These are the activations of a small neural network, seen along a few directions. Each row is one input.
Each table varies a few parts of the input and shows all the possible inputs, shuffled.
A made-up example of a description, with smaller parts first: one of 6 places along a line, together with either a single point or one of 11 places around a ring or (one of 2 separate values, together with one of 8 places around a ring).
Shared parts are said once, and a part with two or three values counts as separate values.

Other details of the inputs vary at random and push rows far along two fixed directions, the same in every table; ignore that.

Rows:
r1: [  6   0   9  13 -56  53 -94  38   0  17  -9 -22]
r2: [-20 -11  52 -21  59  35  84  -3   6  -8 -19  29]
r3: [ -5  -6  20  13 -33  43 -72  35   2   6  -7 -18]
r4: [ 15   7 -43  -9 -17 -82  18 -61 -10   5  55 -26]
r5: [ -5  -3  26   1  81  14  77  18   3 -28 -42  49]
r6: [ -7 -12  32  -5  80   6  72  18  10 -28 -45  47]
r7: [ 10  -5   3  20 -54  58 -89  34   6  18  -8  -8]
r8: [ 22  24 -79  22 -19 -89 -14 -30 -22  -1  27 -28]
r9: [  0   2 -15  27 -23  38 -92  63   1 -10 -27   1]
r10: [ 16   3 -14  42 -25  35 -94  62  -9 -15 -25   3]
r11: [  1   0   8  24 -46  57 -67  33   2   8  -1 -10]
r12: [-17 -20  53 -20  61  27  77  -5  19  -8 -20  38]
r13: [ -1  -2   8  23 -49  57 -74  37  -2   8  -2 -11]
r14: [ -1  -7  18  12 -32  42 -49  30   1   3   0  -4]
r15: [-20 -12  62 -29  60  25  75  -5  13  -6 -25  30]
r16: [ -1  -5   9  17 -55  53 -94  36  -1  13  -9 -19]
r17: [ 27  17 -75  12 -24 -99 -26 -36 -16  -6  26 -28]
r18: [  2  11 -21  35 -24  48 -90  64  -7 -10 -24   3]
r19: [-11 -14  52 -28  49  33  85  -6  21  -1 -25  37]
r20: [-13 -16  53 -31  49  30  84  -3  17   0 -26  37]
r21: [  9   6 -49 -17 -26 -97  12 -65 -13   8  53 -48]
r22: [ 12   9 -45 -17 -21 -93  23 -64 -17   5  57 -41]
r23: [  0  -9  12  18 -44  46 -71  32   9   7  -5 -12]
r24: [ 19   3 -19  35 -34  38 -93  58  -3  -3 -33   2]
r25: [  5   7 -18  31 -25  41 -97  66  -6 -13 -21   3]
r26: [-22 -10  49 -17  53  34  88  -2  11   0 -21  35]
r27: [ 19  11 -58 -22 -39 -95   9 -69 -14  18  52 -49]
r28: [-17 -15  56 -24  52  29  80  -8  21  -5 -24  38]
r29: [-23  -4  54 -19  61  32  83  -2   6  -1 -21  28]
r30: [  2   6 -16  26 -28  40 -95  58   1  -6 -29   4]
r31: [ -4   2   9  21 -35  52 -45  26   4  14  -5  -5]
r32: [ 15   8 -50 -11 -27 -88   8 -69  -6  12  51 -31]
r33: [   9    3  -45  -20  -21 -102   29  -68   -8    6   53  -37]
r34: [  11    8  -49  -22  -26 -104   28  -76   -9   10   53  -36]
r35: [-19   4  19  -8  80  18  78  19   6 -18 -40  49]
r36: [-20  -7  57 -21  62  32  81  -2   5  -9 -18  28]
r37: [ 13   9 -41 -18 -13 -97  45 -72  -8   2  58 -29]
r38: [  7  17 -55  -9 -26 -88  23 -67 -19  16  53 -45]
r39: [-10  -4  22 -22  75  15  75  18  13 -18 -45  51]
r40: [  2  -2   5  30 -46  64 -82  37   0  10  -2  -7]
r41: [-19  -9  46 -12  59  36  85  -6  12   1 -19  40]
r42: [ 11  13 -38 -18 -14 -96  23 -63 -17   3  58 -40]
Description of these inputs: one of 6 places along a line, together with either one of 2 separate values or one of 5 places along a line.
The inputs of r13 and r34 match in every part but the place on the line of 6. If r5 is changed in the same way as r13 into r34, which row does it become?
> r17
The inputs of r18 and r35 match in every part but the place on the line of 6. If r11 is changed in the same way as r18 into r35, which row does it become?
> r31
Which other rows does r29 become when the place on the line of 5 takes its other values? List them by row number.
> r26, r31, r38, r41

Rows:
r43: [-5  1 14  7 -5 24 -9 10 -1  2  2 -1]
r44: [  4   2 -16   2  -6 -32  -6 -12  -7  -3  11 -15]
r45: [ 0 -2  1  8  5 16  0  9  4 -1 -8 12]
r46: [  6   0  -8  -4 -17 -23  -3 -22   1   6  19 -14]
r47: [  4  -4  -8  -7 -17 -25  -4 -19   1   3  18 -16]
r48: [  3   6 -24  -1  -5 -27  -7 -13  -3   0  13  -8]
r49: [  3  -2   6   5   5  16   0  11   1  -1 -11   9]
r50: [ -2  -4   8   1   5  13  -5  16   2  -8 -10   7]
r51: [  5   5 -22   5  -8 -28  -5 -13  -3  -1  15  -6]
r52: [  3   6 -15   3 -15 -17   2 -20  -8   8  22 -16]
r53: [ -1  -1   9  -3  11  12  -2  13   1  -3 -12   7]
r54: [  3   2 -21   2  -7 -30  -5 -11  -3  -3  14  -9]
r55: [ -4   0   8   3   7  14   0  11   1   1 -15   5]
r56: [  8   5 -20   5  -8 -26  -2 -16  -7   3  10 -12]
r57: [ -2  -1  12   6   9  11  -2   9   0  -4 -11   6]
r58: [  1  -1  10   3   7  13  -2  13   1  -4 -10   9]
r59: [ -7  -2  14   4  -4  22 -11  12  -1  -1   1  -3]
r60: [-14  -5  27 -36  84 -34 123 -37   6 -14 -11  30]
r61: [ -1  -4  11   1   8  10  -3  15   1  -7 -10   6]
r62: [  4  -1 -10 -12 -16 -23  -5 -21   1   7  17 -15]
r63: [ -1   1   6   1   6  16   0  14   2   0 -15   7]
r64: [ -2  -1   6  -3   7  15  -5  13   2  -5 -12   9]
r65: [ -3  -6  15  -1 -16  29 -19  12   8   9 -10   1]
r66: [-8  1 10  4 -7 26 -8 12 -1  6 -3 -1]
r67: [ -5   0   1   4   5  16  -1  12   6   0 -11  11]
r68: [  3  -2   3   5   1  19  -2  12   2  -2 -11  10]
r69: [ -7   1  12   0  -3  24 -11  11  -2   3   0  -2]
r70: [  8   6 -20   1 -10 -28  -4 -13  -5  -2  13  -7]
r71: [ -2   1   4   1   2  19  -3  15   4  -1 -14   9]
r72: [  8  -2 -11  -4 -19 -20  -1 -24   0  10  17 -13]
What is each input in this table made of?
> one of 5 places around a ring, together with either one of 2 separate values or one of 4 places along a line
The inputs of r58 and r49 match in every part but the place on the ring of 5. If r43 is changed in the same way as r58 into r49, which row does it become?
> r52
A walk changes only the place on the line of 4. It starts at r45 and steps to r68. List the rest of the walk in order.
> r49, r56
Which other rows agree with r53 in the place on the ring of 5? List them by row number.
> r48, r60, r62, r64, r69
Which other rows does r65 become when the choice among 2 separate values takes its other values? List them by row number.
> r66
